<164>: -.06 -.49 .43 -.42 -.69 -.01 -.42 .20 -.30 -.62
<130>: -.42 -.28 -.02 .79 .73 -.17 -.20 .14 -.32 -.04
<136>: -.21 -.09 -.53 -.44 .84 .11 -.37 .15 -.41 .02
<136> | -.21 -.09 -.53 -.44 .84 .11 -.37 .15 -.41 .02
<130> | -.42 -.28 -.02 .79 .73 -.17 -.20 .14 -.32 -.04
<164> | -.06 -.49 .43 -.42 -.69 -.01 -.42 .20 -.30 -.62

<164>: -.03 -.12 -.12 .07 -.13 .03 -.12 .01 -.23 -.15 .12 .05 .17 .11
<141>: .63 .26 .32 -.24 .46 .02 -.13 -.26 .19 .69 .36 .29 -.13 -.36
<56>: .02 .02 .26 .13 -.29 -.31 .04 .16 .32 -.24 -.25 .03 -.05 -.03
<136>: -.17 .13 -.59 .36 -.35 -.11 .10 -.06 .18 -.33 -.51 .09 .26 .23
<84>: .02 .02 .26 .13 -.29 -.31 .04 .16 .32 -.24 -.04 .03 -.05 -.03
<128>: -.20 .15 .23 .02 -.34 -.27 .07 .02 .13 -.01 .01 -.02 -.06 -.03
<70>: .32 .16 -.37 .07 -.57 .00 -.02 .06 .17 .45 -.09 .64 -.09 .21
<70> | .32 .16 -.37 .07 -.57 .00 -.02 .06 .17 .45 -.09 .64 -.09 .21
<128> | -.20 .15 .23 .02 -.34 -.27 .07 .02 .13 -.01 .01 -.02 -.06 -.03
<84> | .02 .02 .26 .13 -.29 -.31 .04 .16 .32 -.24 -.04 .03 -.05 -.03
<56> | .02 .02 .26 .13 -.29 -.31 .04 .16 .32 -.24 -.25 .03 -.05 -.03
<136> | -.17 .13 -.59 .36 -.35 -.11 .10 -.06 .18 -.33 -.51 .09 .26 .23

<22>: .25 .31 -.36 .27 -.17
<67>: .25 .05 -.25 -.05 -.74
<56>: .25 .31 -.05 -.09 -.05
<136>: -.17 .04 -.02 .40 .14
<130>: .06 -.07 .08 -.12 -.02
<128>: -.17 .08 -.06 .30 .17
<84>: -.04 .16 -.26 .19 -.23
<22> | .25 .31 -.36 .27 -.17
<84> | -.04 .16 -.26 .19 -.23
<130> | .06 -.07 .08 -.12 -.02
<128> | -.17 .08 -.06 .30 .17

<136>: .07 .03 .25 .24 .65 .19 .19
<141>: .11 .02 .13 .34 .86 .08 .08
<93>: .17 .11 .03 .40 .79 .09 .04
<84>: .15 .10 .04 .34 .58 .34 .07
<70>: .14 .24 .05 .33 .75 .07 .04
<93> | .17 .11 .03 .40 .79 .09 .04

<130>: -.26 -.38 .46 -.37 .54 .68 .01 -.73 -.46 -.52 -.41 -.58 -.75 -.47 -.21
<56>: .37 -.45 .32 -.45 .37 .44 .63 -.22 -.50 -.07 -.45 -.46 -.26 -.50 .42
<93>: -.19 .41 -.40 .41 -.46 -.57 -.40 .36 .49 .21 .42 .49 .40 .48 -.22
<22>: -.18 -.44 .51 -.42 .59 .71 .10 -.73 -.51 -.54 -.47 -.62 -.75 -.51 -.55
<12>: -.18 -.44 .51 -.42 .59 .71 .10 -.73 -.51 -.54 -.47 -.62 -.75 -.51 -.14
<164>: .51 -.27 -.32 -.28 -.34 -.44 .66 .08 -.30 .16 -.25 -.20 .04 -.30 .55
<93> | -.19 .41 -.40 .41 -.46 -.57 -.40 .36 .49 .21 .42 .49 .40 .48 -.22
<130> | -.26 -.38 .46 -.37 .54 .68 .01 -.73 -.46 -.52 -.41 -.58 -.75 -.47 -.21
<164> | .51 -.27 -.32 -.28 -.34 -.44 .66 .08 -.30 .16 -.25 -.20 .04 -.30 .55
<22> | -.18 -.44 .51 -.42 .59 .71 .10 -.73 -.51 -.54 -.47 -.62 -.75 -.51 -.55

<12>: -.20 -.65 .03 -.16 -.53 -.04 .02
<56>: -.26 .42 .44 .16 .27 .34 -.35
<22>: .25 -.49 .62 .22 -.40 .39 -.03
<70>: -.73 -.16 .20 -.12 .01 .02 .29
<22> | .25 -.49 .62 .22 -.40 .39 -.03
<56> | -.26 .42 .44 .16 .27 .34 -.35

<130>: .04 .32 -.02 .23 -.06 -.59
<56>: -.01 -.09 .15 .03 -.03 .62
<67>: -.06 -.62 -.23 -.61 .30 .31
<141>: -.06 -.31 -.38 -.48 .17 -.75
<67> | -.06 -.62 -.23 -.61 .30 .31
<130> | .04 .32 -.02 .23 -.06 -.59

